A small network was shown many inputs. Here are its activations along a few directions, one row for each input.
In each table, some parts of the input vary, and every possible input appears once, in random order.
Descriptions start from the smaller parts, as in this example, which fits no table here: one of 4 places along a line, together with either a single point or one of 9 places along a line or (one of 3 separate values, together with one of 8 places around a ring).
Shared parts are said once, and a part with two or three values counts as separate values.

Other details of the inputs shift rows strongly along two fixed directions, in all tables alike. That doesn't count.

A family of inputs:
r1: [ 42 -36   4  14  -9  -7  -3 -25   7   3  13 -11  -5]
r2: [-84   8  50  21 -17  18  23 -73 -15 -55 -70  22 -22]
r3: [ 32 -29  -6  10 -29   4 -13 -13  17  -9  18 -25  -3]
r4: [  5 -14  22   9  -4  28  34 -26   8  21  31 -20 -24]
r5: [ 13  -6 -11  23  -9  22  23 -40  26  18  25 -11 -13]
r6: [-53 -21  29  21 -23 -23  -8 -71 -24 -72 -85  25  -2]
r7: [ 14   3   6  11  -8  38  28 -37  12  21  23 -25  -1]
r8: [  5 -22  -1  14  -9  13  28 -32  19  23  27 -14 -33]
r9: [  6 -18  16  -2  -3  31  32 -30   6  18  31 -22 -20]
r10: [-64 -14  24  13 -42  -5 -31 -62  -9 -80 -80  12  -7]
r11: [-63 -14  20  17 -43 -12 -18 -59 -14 -85 -80  11   0]
r12: [-77  32 -14 -11  24 -44 -30  19 -54 -40 -87  66   8]
r13: [  6  37 -15 -36  34 -16 -20  78   0  30  14  11  21]
r14: [-14  37 -44 -12  39  -3   5  58  -4  52  23  32 -23]
r15: [ 42 -27  24  12  -5   3  11 -17  -7  -1  17 -17   8]
r16: [-12  47 -59 -18  35   6  -3  47  -5  56  17  22  -3]
r17: [ 42 -27  25  11  -5   5   7 -18  -5   1  17 -17   6]
r18: [ 13   3  11  18  -4  37  29 -34  15  17  29 -17  -4]
r19: [-88  47   1 -21   9 -16 -38  36 -53 -52 -78  46  16]
r20: [ 31 -24   5   2 -18 -12   0 -16  38  -3  12 -25   4]
r21: [  7  36 -19 -32  32 -23  -8  81  -5  25  14  10  28]
r22: [ 42 -36   2  15  -9  -9   1 -24   5   2  13 -11  -3]
r23: [ 32 -21  17   5 -25  18  -7  -7   7 -10  22 -31   6]
r24: [  7  28 -42 -27  28 -37 -13  76   6  26  10  16  19]
r25: [-88  38 -21 -18   5 -28 -48  29 -41 -49 -81  52   5]
r26: [  6  32 -23 -30  23   2 -37  81 -20  25  20  11  11]
r27: [ 16  25 -16 -24  43 -11 -23  69 -32  36  15  25  11]
r28: [ 31 -24   3   4 -18 -14   4 -15  37  -4  12 -25   7]
r29: [ 18  25 -20 -20  42 -18 -11  73 -36  31  15  24  18]
r30: [ 32 -21  16   7 -25  16  -3  -6   5 -12  22 -31   8]
r31: [ 11 -12  -6  28  -6  21  26 -33  27  17  25  -9 -22]
r32: [-19  26 -49 -31  40  -2   1  53 -12  53  25  25 -22]
r33: [ 32 -24   2   5 -18 -16   8 -14  35  -6  12 -26   9]
r34: [ 11  -3  17  23  -1  36  32 -27  16  16  28 -14 -12]
r35: [ 32 -16  25   0 -14  -2  14  -9  25  -7  16 -31  18]
r36: [ 32 -16  26  -1 -13   0   9 -10  26  -6  16 -31  16]
Description of these inputs: one of 2 separate values, together with either one of 6 places along a line or (one of 3 separate values, together with one of 4 places along a line).
- Changing only the choice among 2 separate values turns r28 into r36. The same change can be made to r20. Which row results? => r13
- Change only the choice among 3 separate values in r33. List by row number the other rows that result. => r6, r25
- Change only the place on the line of 4 in r10. List by row number the other rows that result. => r3, r11, r25

A family of inputs:
r37: [ -8   4 -11   3   6   2  -3   9 -12   9   1  12  -9]
r38: [  3  -5 -21  -5  -5 -21 -20  18   2  -7  -7   5   2]
r39: [  4  10   2  -7  12   1  -7  10 -14   2  -4   3  14]
r40: [-53  -6  36  25 -24   5   5 -74 -11 -65 -67  12   0]
r41: [-5 16  5 -5  6 -3  0 16 -2  1 -1  2 11]
r42: [-1 19  2 -3  5  2 -2 13 -4  2 -3  3 13]
r43: [ 58 -40  -6  15 -23 -10   7 -21  33   4  30 -33   4]
r44: [  1   8   6  -4  11  -7   1  15 -10   3  -3   8   3]
r45: [  5  -2 -23  -4  -1 -27 -12  14   4  -5 -10   6   8]
r46: [ -1  11  -1  -1   4   5  -9  15 -14  -1   1   4   4]
r47: [-11   9  -5  -3  11  -6   8  11   4   8  -1   8  -5]
r48: [-5 18 -5  0  7  5  1 11  0  3 -2  7  8]
r49: [  2   8   3   1  10  -4  -2  11 -16   4  -2  10   7]
r50: [  3  -4 -18  -3  -3 -19 -24  17   5  -6  -6   7   1]
r51: [  3  -4 -20  -4  -4 -20 -22  17   4  -7  -6   6   2]
r52: [  0   5   2  -1   5   1  -8  15 -19   2   1   8   1]
r53: [  2  14  -1   1  10   0  -3  11 -11   2  -2   7  10]
r54: [-8  9  2 -4 11 -5  7 15  1  3  0  8  1]
r55: [-10   3  -8  -1   7  -1   0  12  -5   7   0   9 -13]
r56: [-3  7  0 -1 12 -5  5 12 -6  4 -1 12 -1]
r57: [-13  12 -17  -8   2   7  -5   4   2  11   0   6  -7]
r58: [-11   8 -19  -4   7   5  -6   1  -5  11   1   9 -10]
r59: [-60 -14  31  15 -22  -5  10 -81  -5 -54 -69  14 -15]
r60: [  3  -5 -23  -6  -6 -22 -18  18   1  -8  -7   4   2]
r61: [ -2   6  11 -16  12  -7  -1  17  -5   1  -4   1  10]
r62: [ 48 -31   4  24 -12  13  24 -30  20  20  38 -26  -8]
r63: [ -6   8   7 -16   3   2  -9  19  -7  -1   0  -4  10]
r64: [ -9  17 -11   1   7   4   2   7   4   9  -3   7   2]
r65: [ -4   3  10 -18   6  -3  -7  20  -8  -1  -1  -1   5]
r66: [ 56 -34  23   7 -10   9  18 -21  16  11  35 -35   4]
r67: [-12   2 -13  -9   8  -3  -1   5  -4  12   0  10 -16]
r68: [ 49 -28  23  12 -14   8  24 -18  25   9  39 -35   2]
r69: [-10   2 -16  -4   7   0  -4   2 -10  13   1  12 -13]
r70: [ 45 -23   9  16 -22  25  16 -20  26   9  41 -35  -2]
r71: [  5  -1 -19  -2   1 -25 -16  14   7  -4  -9   8   7]
r72: [-63  -7  40  17 -33   7   3 -66  -4 -68 -63   5  -4]
r73: [ 49 -22  15  14 -23  23  13 -18  22   8  40 -39   3]
r74: [-15  11  -9  -3   3   3  -1  13   3   6   2   3  -5]
r75: [ 39 -25   1  11 -15  13  24 -33  35  21  39 -34  -6]
r76: [-6  4 -1 -3  7  0 -1 16 -9  2  2  9 -7]
r77: [ -4   4  -5   2   6   3  -4  13 -15   3   2  12  -4]
r78: [  4   4   6  -8  13  -4  -6  11 -18   4  -4   7  11]
r79: [ 46 -31   8  20 -11  10  27 -26  26  18  37 -28 -11]
r80: [-10   6   1  -6   6  -1   1  19  -2   0   3   6  -5]
r81: [ -2   5   5  -6   6  -3  -4  18 -13   0   0   5  -2]
r82: [ 48 -28   7  21 -18  23  16 -23  18   9  42 -31  -5]
r83: [ -7   5 -15  -2  13  -4   1  -2  -7  16  -2  15  -7]
r84: [-17  10 -14 -10   4   2  -2   6   4  10   2   4  -8]
r85: [-49 -18  48  12 -28   4  -7 -68 -25 -67 -68   7   1]
r86: [-12  14 -12  -1   1   8  -4  11   1   7   0   5  -4]
r87: [-13  15  -8  -1   8  -1   5   9   6   8  -1   5   1]
r88: [ -1   7  -4   3  12  -2   2   9 -12   6   0  14   2]
r89: [ -2  11   4 -14   2   7 -12  16  -9   0  -2  -2  11]
r90: [-9 15 -2 -3  8  0  4 13  2  3  1  6  7]
r91: [-16   4 -11 -12   6  -3   0   7   3  10   2   6 -14]
r92: [  0   1   8 -14   8  -2  -8  18 -15   0  -2   2   2]
r93: [-10  15 -17  -6   8   2   1   0   5  13  -3   8  -1]
r94: [ 44 -28   0  22 -18  22  16 -26  21  15  41 -32 -10]
r95: [-8 13  4 -7  1  2 -6 19 -4 -1  2 -1  5]
r96: [ -4 -50  65  31 -55  15  23 -97  19 -62 -25 -36  -9]
r97: [ -8  11 -19  -2  12   0   0  -2  -3  13  -2  11  -4]
r98: [-14   6  -5  -5   5  -2   2  15   1   6   1   6 -11]
r99: [-13   7 -10 -10  12  -8   6   4   6  13  -1   9  -8]
r100: [ -3  12   7 -14   9  -2  -4  15  -4   1  -3  -2  16]
r101: [  1   6   2  -9   7   5 -13  14 -16  -1  -1   1   8]
r102: [ -6  13 -13   5  11   2   1   5  -4   9  -2  10  -1]
r103: [  5   0 -17  -1   3 -24 -18  14   8  -3  -9  10   7]
r104: [  1  14   4 -12   7   3  -6  13  -6   2  -5   0  17]
- Changing only one part turns r102 into r94. The same change can be made to r78. Which row results? => r85
- What do these inputs look like to the network? => one of 2 separate values, together with either one of 4 places along a line or (one of 5 places along a line, together with one of 6 places around a ring)
- Change only the choice among 2 separate values in r64. List by row number the other rows that result. => r86
- A walk changes only the place on the line of 5. It starts at r67 and steps to r55. List the rest of the walk in order. => r76, r81, r92

A family of inputs:
r105: [-62  36  -2 -12  28 -11 -10  16 -37 -11 -49  46  -1]
r106: [-25  -9  18  12 -20   1  10 -45  16 -28 -27  -4  -5]
r107: [-23  -5  30  11 -16   6  13 -43  11 -29 -26  -5  -1]
r108: [-12 -26  21   5 -24 -11  -8 -38   3 -39 -30  -6  -1]
r109: [ -7 -15  27  15 -22  -2  -2 -35  -2 -42 -30  -6  12]
r110: [ 18  -6 -15   2  -5  14   3   4   7  18  28 -13  -8]
r111: [ 20   1   2  -2   3   8  13   7  17  19  26 -15   3]
r112: [-24  -9  23  11 -22  19   6 -44  -6 -30 -22  -7  -6]
r113: [ 34 -10   3   3  -3  -3   1  18   4   4  23 -13   9]
r114: [ 19  -2  -8   1   1   1  10   4  24  20  24 -11  -3]
r115: [ 20  -5 -12   6  -2  13   1   4  11  20  28  -9 -10]
r116: [ 18  -2 -10  -1  -1   2  11   5  22  19  25 -14  -2]
r117: [ 36 -10 -11   1  -5  -7  -9   8  11   9  19 -13  12]
r118: [ 19  -6 -14   3  -4  13   2   4   8  19  28 -12  -9]
r119: [-63  32 -15 -11  24 -17 -13  14 -32 -11 -50  47  -5]
r120: [ 33 -16   6  -9  -1  -4  -5  15   4   8  23 -16   6]
r121: [-24 -12  14  16 -23  12   2 -46   2 -28 -24  -2 -12]
r122: [ 24  -9 -10   7   7   2  12  -2   7  24  25  -3  -9]
r123: [-25  50 -30 -32  39 -10 -11  73 -16  30   2  27  10]
r124: [ 20  -2  -1   2   0  19   5   6   4  19  29 -12  -5]
r125: [ 18  -3 -11  -2  -2   2  12   5  20  18  25 -15  -1]
r126: [ -7  38 -28 -35  37 -20 -31  77 -26  22  -5  27  17]
r127: [ -8 -18  16  17 -25  -7  -5 -38   3 -42 -31  -4   7]
r128: [ 20  -2  -2   1  -1  19   5   6   3  18  30 -14  -4]
r129: [ 32 -18  -5  -1  -5 -11  -5  15   9   8  21 -13   0]
r130: [-22  47 -30 -24  38   0 -21  72 -25  32   5  33   0]
r131: [ 33 -15   6  -3  -2  -5  -2  18   3   7  23 -15   5]
r132: [25 -5  2  6 11  8 14  1  2 24 26 -4 -5]
r133: [ 24  -9  -9   8   8   2  11  -2   8  25  24  -2 -10]
r134: [-50  36  -3 -18  16 -21 -31  26 -33 -26 -55  36  20]
r135: [-10 -20  18  16 -26 -10  -3 -34   2 -43 -29  -3   1]
r136: [-24  -6  28   8 -18   7  14 -43   8 -29 -25  -8   1]
r137: [ 23 -10 -13   4   5   3  13  -2   4  23  25  -6  -8]
r138: [ -8 -21  18   7 -24  -8  -9 -41   3 -38 -34  -7   4]
r139: [-62  36  -3 -13  27 -11 -10  16 -38 -12 -49  45  -1]
r140: [24 -6 -1  2  8  9 16  1 -2 23 27 -8 -3]
- What do these inputs look like to the network? => one of 2 separate values, together with either one of 6 places around a ring or (one of 3 separate values, together with one of 4 places along a line)
- Changing only the choice among 2 separate values turns r118 into r128. The same change can be made to r117. Which row results? => r134
- Change only the choice among 2 separate values in r132. List by row number the other rows that result. => r133
- A walk changes only the place on the ring of 6. It starts at r120 and steps to r126. List the rest of the walk in order. => r134, r109, r113, r131
